A small network was shown many inputs. Here are its activations along a few directions, one row for each input.
Each table varies a few parts of the input and shows all the possible inputs, shuffled.
A made-up example of a description, with smaller parts first: one of 3 separate values, together with either a single point or one of 11 places along a line or (one of 4 places along a line, together with one of 8 places around a ring).
Shared parts are said once, and a part with two or three values counts as separate values.
In the rows, 128 means zero.

Other details of the inputs vary at random and push rows far along three fixed directions, the same in every table; ignore that.

Rows:
row 1: [122 126 130 135 117 122 122 124 126 141 135 130 115 124]
row 2: [143 155 145 133 133 149 136 119 110 140 116 132 123 150]
row 3: [146 152 144 126 144 150 140 131 117 127 110 125 138 150]
row 4: [149 150 139 132 148 150 133 126 114 133 112 119 138 153]
row 5: [126 123 127 127 120 120 125 134 128 129 132 118 125 124]
row 6: [118 126 127 120 124 122 130 135 132 121 131 124 124 124]
row 7: [120 127 133 132 117 123 126 123 127 140 134 131 114 123]
row 8: [142 152 137 122 143 157 140 126 119 119 114 127 139 148]
row 9: [126 126 122 127 120 121 128 132 130 125 134 122 123 124]
row 10: [126 124 123 126 123 119 130 130 131 128 136 122 122 126]
row 11: [147 153 133 131 144 150 132 130 113 126 111 121 137 155]
row 12: [147 151 134 130 149 150 133 125 114 128 112 121 136 155]
row 13: [171 111 126 147 166 126 120 146 130 120  88 199 176 143]
row 14: [122 126 130 135 116 122 122 122 124 140 135 130 115 123]
row 15: [142 154 146 134 132 150 137 118 112 140 115 130 122 151]
row 16: [122 125 123 121 121 123 134 130 131 125 135 124 126 123]
row 17: [120 124 133 121 125 120 132 132 133 129 134 121 125 124]
row 18: [125 124 121 122 117 126 127 132 129 122 135 122 127 125]
row 19: [123 122 124 124 124 120 128 131 129 127 134 120 122 127]
row 20: [122 127 122 122 119 124 132 132 130 122 133 123 127 122]
row 21: [123 125 119 123 118 125 122 132 129 123 136 121 130 126]
row 22: [118 128 124 120 121 124 133 134 132 121 134 125 129 122]
row 23: [124 125 125 123 123 120 134 128 133 126 134 124 122 123]
row 24: [121 124 125 122 121 122 130 133 130 123 131 122 122 123]
row 25: [146 148 136 123 144 158 142 120 117 122 115 125 137 148]
row 26: [117 129 135 130 118 122 126 122 128 138 135 133 117 122]
row 27: [118 125 128 119 126 121 132 131 133 124 134 124 123 125]
row 28: [123 126 119 125 122 121 126 131 129 128 137 120 129 127]
row 29: [124 126 124 124 120 122 131 131 132 124 133 123 123 122]
row 30: [147  82 118 136 142  97 113 152 147 116 109 204 165 119]
row 31: [124 126 121 127 124 119 126 129 131 129 136 119 124 127]
row 32: [125 122 128 126 123 119 128 131 129 131 134 118 123 125]
row 33: [124 124 125 129 121 120 121 134 128 130 133 116 127 125]
row 34: [122 123 126 121 124 121 132 131 131 125 133 123 121 125]
row 35: [144 157 142 138 133 148 130 120 110 143 117 127 125 157]
row 36: [121 128 128 136 118 121 118 124 126 142 135 129 118 127]
row 37: [123 127 118 127 119 122 124 134 129 125 135 119 130 125]
row 38: [119 125 126 115 122 125 134 130 133 121 137 127 127 126]
row 39: [122 125 131 136 115 122 123 122 126 140 134 130 115 125]
row 40: [117 128 136 130 117 123 127 123 129 138 134 133 115 124]
row 41: [118 127 125 119 123 122 135 131 133 124 136 125 127 123]
row 42: [120 129 127 122 122 121 132 133 134 122 134 124 124 122]
row 43: [124 122 131 123 123 120 131 131 131 130 133 120 123 123]
row 44: [123 123 123 126 122 121 126 134 128 124 132 120 123 125]
row 45: [117 129 135 130 119 123 126 124 130 139 135 133 116 123]
row 46: [149 153 132 133 145 150 132 127 116 127 112 123 138 150]
row 47: [108  87 108 165 202 208  96  38 159 100 114  94 149  35]
row 48: [124 124 121 124 121 122 131 130 129 126 136 122 126 125]
row 49: [120 127 128 121 124 120 134 130 135 125 135 125 123 124]
row 50: [123 124 120 122 120 123 125 130 130 125 138 122 129 128]
row 51: [148  81 124 141 144  91 111 155 147 123 106 198 162 117]
row 52: [122 129 129 135 116 120 118 123 124 142 136 128 118 126]
Description of these inputs: one of 4 places along a line, together with either one of 3 separate values or (one of 2 separate values, together with one of 5 places along a line).
- Changing only the place on the line of 4 turns row 29 into row 9. The same change can be made to row 43. Which row results? => row 32
- Changing only the place on the line of 4 turns row 27 into row 19. The same change can be made to row 41. Which row results? => row 48
- Which other rows does row 16 become when the choice among 2 separate values takes its other values? List them by row number. => row 20
- Which other rows does row 52 become when the choice among 3 separate values takes its other values? List them by row number. => row 35, row 36
- Which other rows does row 8 become when the place on the line of 5 takes its other values? List them by row number. => row 3, row 6, row 22, row 42

Rows:
row 53: [103 101 123 140 173 167 119  79 157 104 124  80 126  58]
row 54: [121 126 140 135  70  69 117 165 120 164 147 162  96 146]
row 55: [155 160 142 115 128 127 156 156 115 126 116 131 140 169]
row 56: [130  86 116 121 121  60 123 174 152 123 131 191 156 125]
row 57: [ 73 124 113 115 121 169 137  76 145 110 161  54 104  61]
row 58: [125  98 134 145  90  65 110 150 134 158 138 185 110 130]
row 59: [162 215 139 110 140 194 167 123  75 129 115  44 121 199]
row 60: [100 132 132  83  73  84 157 165 125 126 160 113  93 142]
row 61: [ 81 121  94 123 128 165 120  75 141 106 165  39 104  72]
row 62: [112 132 123  89  62  85 144 167 126 123 166 105 102 148]
row 63: [152 132 140 117 146 130 149 145 130 114 105 163 141 148]
row 64: [135 173 157 134 104 138 140 123  92 166 127 118  95 172]
row 65: [ 71 127 110 115 124 168 134  73 150 109 165  54 105  64]
row 66: [171 208 159 115 156 188 173 132  86 129  96  98 143 197]
row 67: [143  68 127 159 137  78  92 139 144 151 114 231 150 107]
row 68: [107 129 122  87  64  87 144 166 121 126 166 105 104 147]
row 69: [140  66 128 163 137  76  95 135 144 153 110 231 148 110]
row 70: [198 156 128 155 220 195 129 113 110 114  65 146 189 171]
row 71: [102 139 141 126  58  82 123 154 109 170 160 126  79 144]
row 72: [126 103 115 120  96  66 118 179 141 121 135 157 136 128]
row 73: [152 155 150 109 139 127 156 158 109 127 109 130 133 173]
row 74: [107  68 102 145 169 151  95  86 168  98 127 133 157  56]
row 75: [167 124 145 157 149 125 113 126 123 150 101 197 145 143]
row 76: [104 138 137 117  64  75 130 143 117 167 165 129  82 152]
row 77: [185 160 142 149 203 204 133 112 108 108  59 169 185 158]
row 78: [ 91 119  97 129 129 158 119  84 141 110 158  26 105  70]
row 79: [161 124 127 136 150 131 125 148 131 109  94 185 165 142]
row 80: [110 137 139 119  58  74 132 146 117 164 163 126  78 147]
row 81: [ 71 130 107 122 121 168 117  78 144 105 159  48 104  66]
row 82: [120 105 113 118 101  66 115 177 141 123 138 160 140 132]
row 83: [102 105  95 134 138 157 116  87 146 102 146  74 121  72]
row 84: [114 130 123  94  67  78 139 173 126 129 164  92 105 149]
row 85: [152 161 139 107 121 135 162 150 117 121 119 145 137 168]
row 86: [123  50 104 166 202 160  83  82 170  99 102 141 179  41]
row 87: [ 76 126 110 127 124 162 115  87 137 112 152  36 106  64]
row 88: [187 154 154 147 227 192 139 113 119 113  58 161 181 163]
row 89: [175 181 148 124 170 184 145 127 101 123  94 108 156 188]
row 90: [137  70 128 167 140  76  89 136 149 152 112 232 147 114]
row 91: [159 216 138 106 134 201 171 118  75 123 118  57 118 199]
row 92: [126  90 131 154 107  64  95 157 138 159 130 211 127 127]
row 93: [120  61 117 187 197 156  71  56 166 133 109 177 155  40]
row 94: [130 175 146  93 118 141 166 141 111 124 132 105 110 173]
- Describe the family of inputs behind these rows. => one of 3 separate values, together with either one of 4 places along a line or (one of 2 separate values, together with one of 5 places along a line)
- Changing only the choice among 3 separate values turns row 70 into row 78. The same change can be made to row 76. Which row results? => row 80
- Changing only the choice among 3 separate values turns row 86 into row 84. The same change can be made to row 67. Which row results? => row 75
- Which other rows does row 69 become when the place on the line of 4 takes its other values? List them by row number. => row 64, row 67, row 71
